A small network was shown many inputs. Here are its activations along a few directions, one row for each input.
Each table varies a few parts of the input and shows all the possible inputs, shuffled.
Descriptions start from the smaller parts, as in this example, which fits no table here: line(4) and (point or line(11) or (values(2) and ring(8))).
Shared parts are said once, and a part with two or three values counts as separate values.
In the rows, 128 means zero.

Other details of the inputs shift rows strongly along three fixed directions, in all tables alike. That doesn't count.

A family of inputs:
R1: [133 101 100 123  93 126  94 174 138 171 117 159 109 145]
R2: [177  95 142 106 118 134 101 129 143 204 118 198  98 133]
R3: [ 92 121  79 131  97 122 102 184  95 142 110 117 133 138]
R4: [110 159 116 155 122 142 126 132 172  35 124  89 127 130]
R5: [149 137 125 142 123 146 107 128 205  73 123 123 103 138]
R6: [182  92 140 105 123 138  99 132 146 205 121 199 110 142]
R7: [ 35 153  64 144  95 113 121 212  65  84 109  56 143 143]
R8: [172  81 127 107 136 123 105 118 160 200 143 177 116 134]
R9: [174  85 136 107 128 120 112 111 160 206 147 181 101 128]
R10: [131 131 124 137 147 129 126 114 186  78 145  96 125 134]
R11: [130 148 120 148 126 144 116 125 185  53 125 110 121 131]
R12: [126 168 162 138 145 141 156 104 136  58 125 103 127 123]
R13: [144 159 166 142 132 144 145  84 159  76 121 124 124 112]
R14: [ 40 123  47 140 116  97 121 202  68 116 129  55 157 136]
R15: [148 138 182 111 143 133 163  92  65 172 119 161 143 112]
R16: [128  87  89 120 114 112  96 166 152 169 142 139 115 146]
R17: [153 120 174 111 150 122 164  76  93 190 143 148 155 117]
R18: [146 135 175 116 140 134 162  93  61 173 126 166 163 119]
R19: [ 39 125  53 142 108  96 125 203  70 117 130  57 148 133]
R20: [156 139 166 132 169 132 152  66 167 102 141 115 129 107]
R21: [119 147 175 115 158 117 188  71  41 170 136 111 186 108]
R22: [134  98  90 118 106 128  82 177 141 166 117 157 102 146]
R23: [ 33 148  58 142  98 110 121 217  58  81 113  62 135 139]
R24: [124 147 139 136 153 127 144  94 157  78 141  89 131 117]
R25: [127 150 129 142 131 139 125 119 165  56 130 117 108 125]
R26: [168 129 148 137 122 146 114 106 205  97 128 155 102 129]
R27: [132 149 126 138 141 143 119 127 175  51 126 109 106 131]
R28: [ 91 123  86 128  98 119 104 187 104 136 111 116 115 140]
R29: [170 118 146 133 152 132 121  90 219 105 146 134  92 117]
R30: [ 92 116  78 128 104 122 105 200 100 130 122 122 124 151]
R31: [112 172 194 123 138 129 196  74   7 162 104 118 187  96]
R32: [127  83  84 124 120 112  98 168 150 170 140 138 114 141]
R33: [149 155 158 138 147 146 139  88 162  65 132 128 121 120]
R34: [136  94  94 115 112 128  91 180 127 169 124 166 111 151]
R35: [129  89  92 117 112 111 101 159 144 178 145 143 110 142]
R36: [151 161 174 135 149 149 149  86 157  78 122 118 128 124]
R37: [ 77  96  74 115 113  98 120 185  42 203 131 115 168 142]
R38: [117 171 192 124 144 133 194  76  15 156 107 117 197 105]
R39: [127 150 132 143 128 139 128 125 168  56 133 116 112 132]
R40: [141 126 119 132 141 128 116 108 200  89 148 110  98 125]
R41: [123 141 183 115 152 115 187  73  39 185 133 123 179 103]
R42: [171  90 131 115 105 133  99 131 145 199 121 202 107 129]
R43: [129 137 119 135 148 128 125 106 187  72 146  93 114 126]
R44: [130 166 162 142 145 144 158  93 135  60 132 112 140 122]
R45: [112 144 120 145 149 123 136 112 167  65 139  78 118 114]
R46: [170  90 132 112 110 131 102 137 143 192 131 205  98 136]
R47: [112 172 193 126 135 129 194  78  20 154 105 116 181  99]
R48: [174  89 128 115 108 135  96 131 146 199 122 202 113 132]
Each input here is: ring(6) and (values(3) or ring(5)).
Changing only the ring(6) part turns R43 into R9. The same change can be made to R22. Which row results? -> R28
Start at R42 and move only the ring(5) part, one step at a time. The first step leads to R25. Which rows follow, in order? -> R15, R2, R31
Start at R39 and move only the ring(6) part, one step at a time. The first step leads to R46. Which rows follow, in order? -> R25, R33, R18, R44
Which other rows does R41 become when the values(3) part takes its other values? List them by row number. -> R9, R29

A family of inputs:
R49: [125 116 109 131 108 124 111 149 144 134 123 140  99 125]
R50: [154 129 136 130 142 143 121 112 170  99 131 140 128 134]
R51: [111 136 102 142 118 131 117 152 162  83 131  96 124 143]
R52: [ 91 137 121 135 104 117 141 143  73 142 119 116 147 117]
R53: [130 114 105 125 124 130 100 160 156 128 122 124 109 145]
R54: [ 92 137 119 131 110 116 142 142  69 140 116 114 136 116]
R55: [ 96 133 117 126 126 120 145 151  64 131 129 123 145 128]
R56: [ 89 111 107 123 145  95 145 130  91 164 150  82 153 125]
R57: [ 95 135 124 127 114 116 144 149  74 141 127 110 151 133]
R58: [130 112  97 133 116 132 102 154 152 119 136 140 123 146]
R59: [128 117 104 138 103 128 105 145 153 136 124 138 117 130]
R60: [173 111 149 117 141 138 113 118 170 153 125 159 108 135]
R61: [127 119 107 122 122 127 105 159 152 128 127 129  99 141]
R62: [175 107 142 117 144 141 110 116 162 147 131 172 113 135]
R63: [117 116 105 126 105 122 112 149 106 164 112 135 137 128]
R64: [109 137  99 134 132 131 112 156 145  76 131 109 111 136]
R65: [117 116 108 125 112 121 112 151 102 164 110 135 128 125]
R66: [158 133 170 123 133 136 146  83 117 163 115 154 145 110]
R67: [136 176 209 131 156 136 195  56  94 101 131 109 164 107]
R68: [127 118 107 121 121 127 103 158 151 128 127 128  99 142]
R69: [163 107 144 113 142 135 122 121 117 176 127 175 130 131]
R70: [139 175 200 133 159 139 183  52  89 112 111 111 160  93]
R71: [ 95 136 123 124 120 116 146 150  69 140 124 109 139 131]
R72: [112 133  96 143 122 134 114 151 155  75 136 110 129 141]
R73: [ 97 137 116 122 130 122 137 148  63 133 125 119 144 129]
R74: [158 107 148 116 127 132 128 119 123 170 139 181 130 132]
R75: [152 129 142 128 141 138 128 112 162  96 139 145 107 130]
R76: [163  81 133 108 159 108 129  97 143 200 164 160 131 123]
R77: [152 145 153 137 138 142 135  96 181  86 134 117 124 132]
R78: [111 136 103 138 124 132 114 154 159  85 123  94 126 143]
R79: [ 92 141 118 128 115 118 137 143  69 143 112 112 136 115]
R80: [133 132 160 127 118 126 147 102  95 163 123 148 141 111]
R81: [161  88 135 111 140 110 131  91 143 212 152 150 123 107]
R82: [150 134 149 128 138 135 133 113 169 103 133 132 103 130]
R83: [105 190 149 162 138 141 158  83 155  15 122  59 143 108]
R84: [151 129 143 130 135 138 125 112 170  95 141 146 118 133]
R85: [147 137 144 128 130 136 122 104 160 112 121 135 101 116]
R86: [118 114 106 120 114 123 114 160 113 157 120 127 138 144]
R87: [113 132  95 138 127 135 109 152 152  77 128 106 131 142]
Changing only one part turns R81 into R56. The same change can be made to R54. Which row results? -> R71
What do these inputs look like to the network? -> values(3) and (point or (values(2) and ring(6)))
Which other rows does R70 become when the ring(6) part takes its other values? List them by row number. -> R49, R52, R59, R66, R79

A family of inputs:
R88: [190 153 180 135 156 156 127  63 242  60 127 118  95 123]
R89: [135 106  93 126 112 134  92 167 182 113 143 150 100 160]
R90: [ 68 136  74 146  97 114 108 194 132  83 114  70 123 146]
R91: [116 131 125 127 117 126 138 128  71 166 114 125 165 120]
R92: [153  95 130 122 104 125 113 134 124 200 122 179 134 132]
R93: [110 141 143 134 149 110 161  81 110 123 147  87 156  96]
R94: [120 157 159 134 139 133 156  89  86 105 117 122 145 103]
R95: [112 149 135 127 146 133 155 120  93 103 127  95 167 132]
R96: [105 156 141 145 122 134 148 118  93  95 124 113 142 108]
R97: [159 100 137 110 126 130 111 135 119 207 112 172 113 129]
R98: [117 150 141 130 139 130 159 124  86 106 134 123 146 127]
R99: [132  92  86 122 126 108  96 149 200 145 149 118  86 132]
R100: [ 82 169 101 157 112 130 123 156 166  21 125  58 108 136]
R101: [133 112  99 121 113 130  86 160 174 118 121 140  76 138]
R102: [127 154 162 125 164 135 162  97  90 110 124 115 163 122]
R103: [ 95 126 102 131 115 120 128 155  60 159 108 121 156 122]
R104: [150 102 129 121  98 125 114 134 117 195 128 187 124 132]
R105: [141 106  98 131 121 135  89 164 196 104 141 135 108 155]
R106: [154  76 124 109 149 111 126 115 131 206 160 159 127 135]
R107: [204 144 215 112 180 152 160  37 161 113 137 177 122 115]
R108: [ 87 133 115 125 104 117 137 168  55 159 116 123 133 124]
What do these inputs look like to the network? -> values(3) and (point or ring(6))
Changing only the values(3) part turns R101 into R107. The same change can be made to R99. Which row results? -> R106
List by row number the other rows that have the values(3) part in common with R94. -> R91, R92, R93, R96, R103, R104
Start at R108 and move only the ring(6) part, one step at a time. The first step leads to R100. Which rows follow, in order? -> R90, R88, R97, R101
